Each row below holds a small network's activations on one record, seen along a few directions.
Each row is followed by the record's values for the fields NIZI, VALEL, NUB, DIF.
A field that a record lacks is left out.
Other fields move the rows too, some of them a lot.
(in the rows, 500 means zero)
Strong random noise was added to every row along 22 fixed directions; ignore it. To show where, here is one row again and again, with new noise each time:
[439 545 616 401 381 526 237 647 551 349 560 491 466 383 412 643 524 387
 395 336 429 369 661 728 580 335 512 281 367 368 694 580 559 322 340 462
 724]
[579 559 398 592 511 647 606 362 519 609 463 542 528 452 552 538 389 565
 421 595 616 450 432 499 626 459 462 489 406 449 536 487 609 580 439 378
 350]
[450 473 435 517 513 485 522 504 486 299 507 582 342 461 513 651 353 375
 441 571 573 434 679 640 362 497 460 522 291 502 435 558 394 355 517 496
 621]
[581 515 420 436 501 682 390 550 561 487 519 382 455 457 518 416 350 537
 275 389 520 494 598 704 422 424 399 535 528 508 327 667 771 320 353 538
 420]
[760 646 603 313 661 570 658 466 620 445 514 503 433 602 207 305 742 505
 417 473 552 601 296 447 582 733 532 631 460 362 487 771 280 656 430 565
 623]
[549 614 457 378 726 598 476 380 506 380 432 597 379 589 489 523 557 464
 372 756 522 601 478 272 556 570 443 610 503 373 347 470 488 553 476 626
 601]
[392 611 659 589 583 389 372 523 512 632 550 478 403 690 452 289 366 546
 595 653 703 378 570 314 469 735 495 638 363 632 468 353 465 615 518 607
 518]
[513 354 543 483 571 675 414 556 349 529 455 706 426 458 408 650 599 272
 607 461 427 527 337 596 638 597 642 448 446 327 535 327 451 624 310 453
 360]
[590 647 321 559 767 537 428 731 465 241 229 572 322 458 378 573 368 554
 605 430 684 544 570 512 354 542 421 642 363 529 418 438 305 418 433 585
 497]
[370 559 574 629 487 545 333 518 359 558 418 418 740 269 525 525 312 445
 539 530 606 402 560 628 650 578 519 578 550 530 668 520 338 463 503 403
 386]
[518 730 501 503 608 542 599 711 687 303 338 494 417 616 414 455 600 775
 568 407 470 469 554 244 493 527 392 733 514 659 603 716 344 542 614 653
 617]
[495 484 428 646 626 449 439 607 459 304 402 340 436 403 503 487 422 514
 424 281 510 527 679 583 508 240 328 525 262 558 693 652 518 360 531 527
 676]
[412 444 666 365 458 537 584 528 633 446 519 233 511 602 381 486 344 417
 396 522 468 559 560 368 636 430 752 566 753 613 569 419 259 398 586 744
 469]
[497 412 337 472 581 373 588 463 423 335 487 407 539 395 356 627 481 507
 396 452 497 593 576 553 587 348 484 340 534 346 707 646 507 475 534 468
 541]
[581 691 588 510 350 483 723 663 640 571 495 687 363 470 813 738 459 496
 468 676 536 484 461 256 640 312 553 604 440 613 576 362 429 583 655 439
 541]
[596 396 426 494 647 692 546 320 743 436 292 261 459 729 533 455 513 523
 315 548 585 569 452 179 648 374 286 363 544 353 504 490 543 503 496 493
 605]
[592 633 570 317 657 521 578 490 532 519 569 518 318 510 360 493 430 320
 126 699 649 691 505 494 556 555 447 697 367 256 375 563 561 528 439 546
 519]
[772 492 466 488 446 611 410 617 690 455 363 427 422 503 681 426 486 451
 574 440 652 486 509 629 440 359 429 250 555 506 374 536 596 395 439 322
 600]
[605 370 423 485 601 849 388 474 495 482 520 511 437 690 492 453 544 502
 593 177 423 458 310 733 485 588 519 490 591 447 367 471 499 607 201 519
 393]
[289 529 624 437 428 542 562 489 543 387 533 542 411 498 550 721 522 385
 493 691 440 513 516 465 680 539 456 532 394 356 541 409 359 380 491 557
 578]
[409 398 683 472 494 320 765 548 489 469 583 431 448 684 549 647 619 517
 461 611 546 575 472 388 656 606 473 393 612 394 717 667 425 606 713 380
 614]
[680 514 546 606 491 625 529 684 572 534 435 320 500 534 451 227 531 677
 604 206 619 412 441 791 459 720 310 529 437 586 500 875 556 463 375 393
 415]
[631 394 625 416 490 555 543 642 548 314 530 308 342 475 576 484 499 460
 442 470 547 537 486 627 675 478 550 396 566 442 487 714 398 303 470 538
 630]
[398 757 695 456 742 661 456 677 492 349 287 442 381 603 341 582 407 457
 430 614 617 641 591 506 594 559 515 691 470 465 541 368 403 398 462 634
 475]

[567 346 499 508 473 415 542 552 582 553 370 425 548 344 331 461 432 332
 567 418 625 626 389 389 430 416 670 494 462 522 453 311 210 363 598 481
 416]	NIZI=kub VALEL=pagof NUB=kuzi DIF=lidid
[463 478 529 552 553 528 316 311 409 555 428 390 591 576 657 511 441 539
 430 692 618 428 510 420 517 579 392 269 535 469 427 342 657 389 461 446
 547]	NIZI=zogi VALEL=namab NUB=pap DIF=zafik
[609 525 461 432 532 464 631 514 577 432 530 448 392 589 408 411 582 594
 488 519 527 525 446 496 578 635 410 505 492 353 475 645 475 592 424 542
 499]	NIZI=zogi VALEL=namab NUB=pap DIF=guti
[594 567 363 456 466 627 461 578 579 385 485 649 395 418 668 477 529 503
 580 561 313 400 561 377 536 439 483 694 600 597 412 591 459 638 469 671
 549]	VALEL=namab NUB=miba DIF=zafik
[376 555 467 580 586 291 387 525 332 593 409 524 597 661 554 652 456 584
 611 493 653 463 466 375 289 757 332 410 504 575 491 228 450 516 514 446
 487]	VALEL=namab NUB=kuzi DIF=guti
[381 361 441 537 671 262 292 667 287 461 549 642 400 381 452 480 590 476
 598 497 500 558 503 347 406 600 425 594 432 406 453 496 514 564 557 562
 584]	VALEL=pagof NUB=miba DIF=zafik
[359 384 304 603 467 467 609 483 515 547 617 494 403 603 573 504 262 575
 397 429 486 432 644 501 312 492 356 721 445 599 395 540 618 563 539 566
 346]	VALEL=pagof NUB=pap DIF=lidid
[624 318 556 576 399 706 536 401 600 506 502 581 394 481 543 457 525 433
 626 530 523 324 354 495 635 522 681 384 355 492 460 453 342 511 424 446
 496]	NIZI=zogi VALEL=namab NUB=pap DIF=zafik
[493 635 472 435 448 428 466 552 520 648 493 405 658 417 499 595 242 468
 170 459 619 506 568 465 397 479 452 654 615 526 483 413 453 482 514 487
 390]	NIZI=zogi VALEL=pagof NUB=miba DIF=lidid
[539 153 400 537 435 682 761 270 629 458 542 420 412 424 659 536 445 287
 363 561 397 591 414 420 713 258 520 576 445 391 446 573 368 477 579 493
 487]	VALEL=sif NUB=pap DIF=lidid
[353 467 384 592 465 626 499 671 517 532 495 519 527 418 732 478 377 687
 699 521 540 522 490 610 467 597 364 746 790 509 296 648 576 493 579 416
 232]	VALEL=sif NUB=miba DIF=zafik
[460 420 341 466 571 581 459 344 488 409 468 493 593 539 462 608 437 525
 368 463 485 437 496 418 454 566 465 526 641 417 450 512 349 553 465 515
 488]	NIZI=kub VALEL=pagof NUB=kuzi DIF=lidid
[541 419 700 544 384 769 493 463 418 667 459 456 614 540 655 522 424 289
 338 413 395 420 498 710 434 565 574 580 539 704 451 442 524 455 440 457
 363]	NIZI=kub VALEL=pagof NUB=miba DIF=lidid
[419 620 579 592 720 683 389 382 289 418 392 504 687 381 352 471 516 621
 434 457 496 555 529 644 467 444 644 576 474 624 565 639 561 305 572 485
 481]	VALEL=lev NUB=kuzi DIF=guti
[483 393 478 606 345 615 758 414 849 448 598 397 404 412 481 199 430 506
 811 544 533 484 443 526 681 326 656 693 471 502 466 593 182 575 616 535
 464]	NIZI=zogi VALEL=pagof NUB=miba DIF=lidid
[350 544 587 461 416 564 375 371 540 532 642 553 667 332 427 509 630 452
 521 393 383 425 301 437 697 576 500 687 383 335 581 519 141 516 413 538
 608]	VALEL=lev NUB=kuzi DIF=guti
[465 523 443 735 766 462 594 367 320 545 497 594 547 505 500 455 567 725
 580 448 641 619 357 473 456 414 486 587 356 493 574 500 564 642 662 327
 490]	NIZI=kub VALEL=pagof NUB=kuzi DIF=zafik
[581 456 438 390 491 590 415 388 492 514 625 453 415 846 549 410 575 563
 563 398 331 429 470 581 491 586 505 301 663 519 393 399 730 629 232 655
 469]	VALEL=lev NUB=kuzi DIF=guti
[335 591 527 436 503 295 646 567 598 468 597 229 498 640 534 475 428 607
 438 523 540 649 563 408 587 493 309 626 668 428 576 527 443 523 600 612
 544]	NIZI=kub VALEL=pagof NUB=kuzi DIF=zafik
[564 702 534 512 235 485 515 615 690 563 462 559 692 405 694 581 658 501
 563 234 359 386 438 495 481 428 297 605 441 592 655 597 264 555 519 363
 662]	VALEL=lev NUB=pap DIF=lidid
[253 468 566 476 557 576 474 530 589 420 555 479 386 583 386 580 448 508
 476 572 530 522 533 431 658 470 518 556 517 291 573 456 470 515 497 539
 507]	NIZI=zogi VALEL=pagof NUB=miba DIF=lidid
[319 411 494 603 494 459 345 469 579 661 654 520 483 474 436 417 429 473
 499 333 574 468 432 438 512 437 399 659 249 364 505 415 474 561 468 447
 514]	VALEL=vove NUB=miba DIF=zafik
[539 728 435 466 685 308 545 459 477 442 415 403 612 632 348 597 462 503
 471 353 674 707 502 607 349 361 464 416 532 424 642 292 358 574 540 406
 615]	NIZI=zogi VALEL=namab NUB=pap DIF=zafik
[545 732 497 552 485 494 459 709 456 366 329 587 494 643 499 597 606 637
 696 318 421 346 635 689 354 639 349 412 422 680 652 557 538 525 392 478
 561]	VALEL=sif NUB=pap DIF=lidid
[514 484 589 419 525 695 458 461 525 567 413 670 583 695 364 668 562 206
 301 301 405 539 584 722 184 420 572 485 538 491 531 406 573 669 499 299
 502]	NIZI=zogi VALEL=namab NUB=pap DIF=zafik
[575 239 518 503 489 277 569 472 272 556 468 363 621 595 677 673 547 452
 469 377 480 578 343 381 422 578 529 248 662 619 518 323 362 393 587 482
 531]	VALEL=lev NUB=miba DIF=zafik
[388 596 512 445 453 668 541 337 571 471 672 543 655 501 415 414 549 706
 610 410 449 500 411 727 379 501 686 588 665 582 356 653 461 389 545 478
 457]	VALEL=lev NUB=kuzi DIF=guti
[592 380 544 535 432 670 585 452 507 620 613 451 394 508 607 382 278 551
 361 478 550 408 414 500 368 538 706 673 454 793 190 447 490 298 494 664
 345]	NIZI=zogi VALEL=pagof NUB=miba DIF=lidid
[452 594 378 531 586 632 519 491 525 360 380 605 419 462 475 560 538 581
 541 512 417 537 509 471 435 456 393 636 335 515 393 432 516 386 451 616
 486]	NIZI=zogi VALEL=namab NUB=pap DIF=zafik
[370 308 432 481 486 493 316 472 568 580 629 490 453 519 615 424 456 392
 469 446 520 527 455 458 395 557 297 641 505 332 249 468 498 518 472 481
 525]	NIZI=zogi VALEL=namab NUB=pap DIF=zafik
[474 589 671 371 465 538 423 502 456 509 702 537 583 446 431 601 565 511
 345 359 524 526 425 780 493 463 641 439 534 381 536 654 515 372 477 362
 615]	VALEL=vove NUB=miba DIF=zafik
[461 512 475 504 354 372 589 599 480 588 752 532 436 470 741 498 526 508
 621 402 433 587 444 743 522 427 395 575 539 430 450 519 599 612 470 425
 462]	VALEL=pagof NUB=kuzi DIF=guti
[620 194 533 508 483 552 362 711 446 542 601 661 322 411 499 606 574 489
 342 283 511 392 434 503 484 397 617 304 417 407 530 696 739 487 475 325
 539]	VALEL=namab NUB=kuzi DIF=guti
[507 361 447 516 465 290 496 587 437 559 473 437 558 227 322 486 528 389
 417 383 570 578 438 521 448 571 346 497 269 346 536 589 425 347 492 436
 485]	NIZI=zogi VALEL=pagof NUB=miba DIF=lidid
[534 344 469 485 391 375 536 668 559 632 538 390 455 498 598 471 552 562
 388 301 386 503 385 221 490 539 301 617 462 564 459 516 515 464 503 643
 471]	NIZI=zogi VALEL=namab NUB=pap DIF=zafik
[616 448 462 578 506 596 496 378 618 555 503 368 434 488 549 170 499 368
 566 462 446 595 536 612 528 269 435 545 344 547 425 477 655 524 444 555
 524]	NIZI=zogi VALEL=namab NUB=pap DIF=zafik

Here are new rows. What are their fields?
[436 251 482 425 474 462 569 565 485 577 684 488 403 567 541 497 526 450
 421 437 386 673 487 547 509 373 548 510 703 368 419 552 754 595 552 475
 364]	VALEL=lev NUB=kuzi DIF=guti
[411 461 568 481 340 556 514 484 561 439 610 500 511 447 524 529 461 552
 676 595 592 375 458 695 536 676 591 395 565 441 401 581 343 339 468 417
 484]	VALEL=lev NUB=kuzi DIF=guti
[844 393 546 545 470 525 306 636 526 618 413 419 410 551 462 297 431 328
 564 266 658 316 415 608 459 653 538 338 367 541 461 353 369 614 220 469
 496]	NIZI=zogi VALEL=pagof NUB=miba DIF=lidid
[412 605 410 511 604 673 447 584 614 397 382 472 474 589 599 598 423 631
 510 571 568 503 552 433 634 438 353 536 743 338 534 493 555 629 472 449
 462]	VALEL=pagof NUB=miba DIF=zafik
[438 672 625 619 595 409 363 634 478 620 503 573 531 483 338 463 382 573
 433 358 680 407 540 416 411 464 598 681 327 587 666 401 402 633 570 445
 530]	NIZI=zogi VALEL=pagof NUB=miba DIF=lidid
[468 334 374 550 629 722 422 357 319 357 374 455 576 387 398 465 568 402
 556 472 308 514 500 670 624 572 442 498 510 381 525 568 511 499 312 597
 382]	VALEL=pagof NUB=miba DIF=zafik
[422 384 569 448 543 322 448 640 320 437 507 310 490 651 333 723 477 595
 308 228 512 481 481 529 478 645 466 264 469 454 667 438 485 299 381 580
 505]	NIZI=zogi VALEL=namab NUB=pap DIF=guti
[458 319 425 585 602 488 553 458 364 571 614 593 371 492 451 473 573 653
 513 505 440 529 384 351 531 433 580 453 377 503 486 430 772 526 494 587
 415]	VALEL=pagof NUB=miba DIF=zafik
[539 332 190 363 497 414 392 541 410 417 556 633 477 402 434 641 539 659
 431 476 409 383 454 331 410 664 459 368 684 386 352 613 592 490 383 599
 436]	NIZI=zogi VALEL=pagof NUB=miba DIF=lidid
[451 774 534 451 458 543 454 379 523 661 588 536 687 439 445 445 461 663
 390 530 509 498 468 523 446 456 569 622 542 565 449 440 622 480 502 512
 409]	NIZI=zogi VALEL=namab NUB=pap DIF=zafik
[393 455 697 594 541 637 380 458 336 492 614 473 532 586 727 593 496 456
 402 302 438 420 467 652 482 502 491 578 403 660 551 566 435 384 505 471
 679]	VALEL=namab NUB=kuzi DIF=guti
[177 617 522 719 448 583 515 492 519 508 300 551 740 318 588 766 411 532
 660 563 614 505 505 542 584 414 363 576 433 411 691 364 316 402 653 218
 410]	VALEL=lev NUB=miba DIF=zafik
[624 516 463 655 569 591 616 513 347 603 310 594 556 422 452 375 509 580
 731 647 577 478 431 578 553 729 572 514 521 596 501 528 572 633 483 416
 178]	VALEL=namab NUB=pap DIF=lidid
[556 250 493 644 535 600 539 635 527 580 523 408 347 669 646 500 522 637
 490 202 553 469 317 465 557 490 344 456 435 441 513 542 596 553 430 402
 458]	VALEL=lev NUB=miba DIF=zafik
[662 591 556 351 503 394 599 512 440 621 593 415 633 406 484 587 404 429
 231 518 592 630 381 483 718 436 692 541 774 347 636 477 330 695 519 441
 408]	NIZI=zogi VALEL=namab NUB=pap DIF=guti
[502 358 371 621 501 393 320 467 422 527 569 602 530 217 623 275 523 570
 734 588 434 381 431 172 603 494 589 662 504 616 425 546 365 586 599 641
 523]	NIZI=kub VALEL=pagof NUB=kuzi DIF=zafik
[574 473 567 431 488 512 456 477 565 502 513 338 501 446 465 376 401 360
 309 548 562 471 558 476 560 576 456 588 481 481 471 648 389 449 471 571
 559]	VALEL=namab NUB=kuzi DIF=guti
[577 391 370 557 546 472 433 479 427 557 556 486 506 360 479 488 429 372
 419 378 593 572 492 732 577 353 421 415 414 244 578 585 631 605 396 289
 444]	VALEL=lev NUB=kuzi DIF=guti
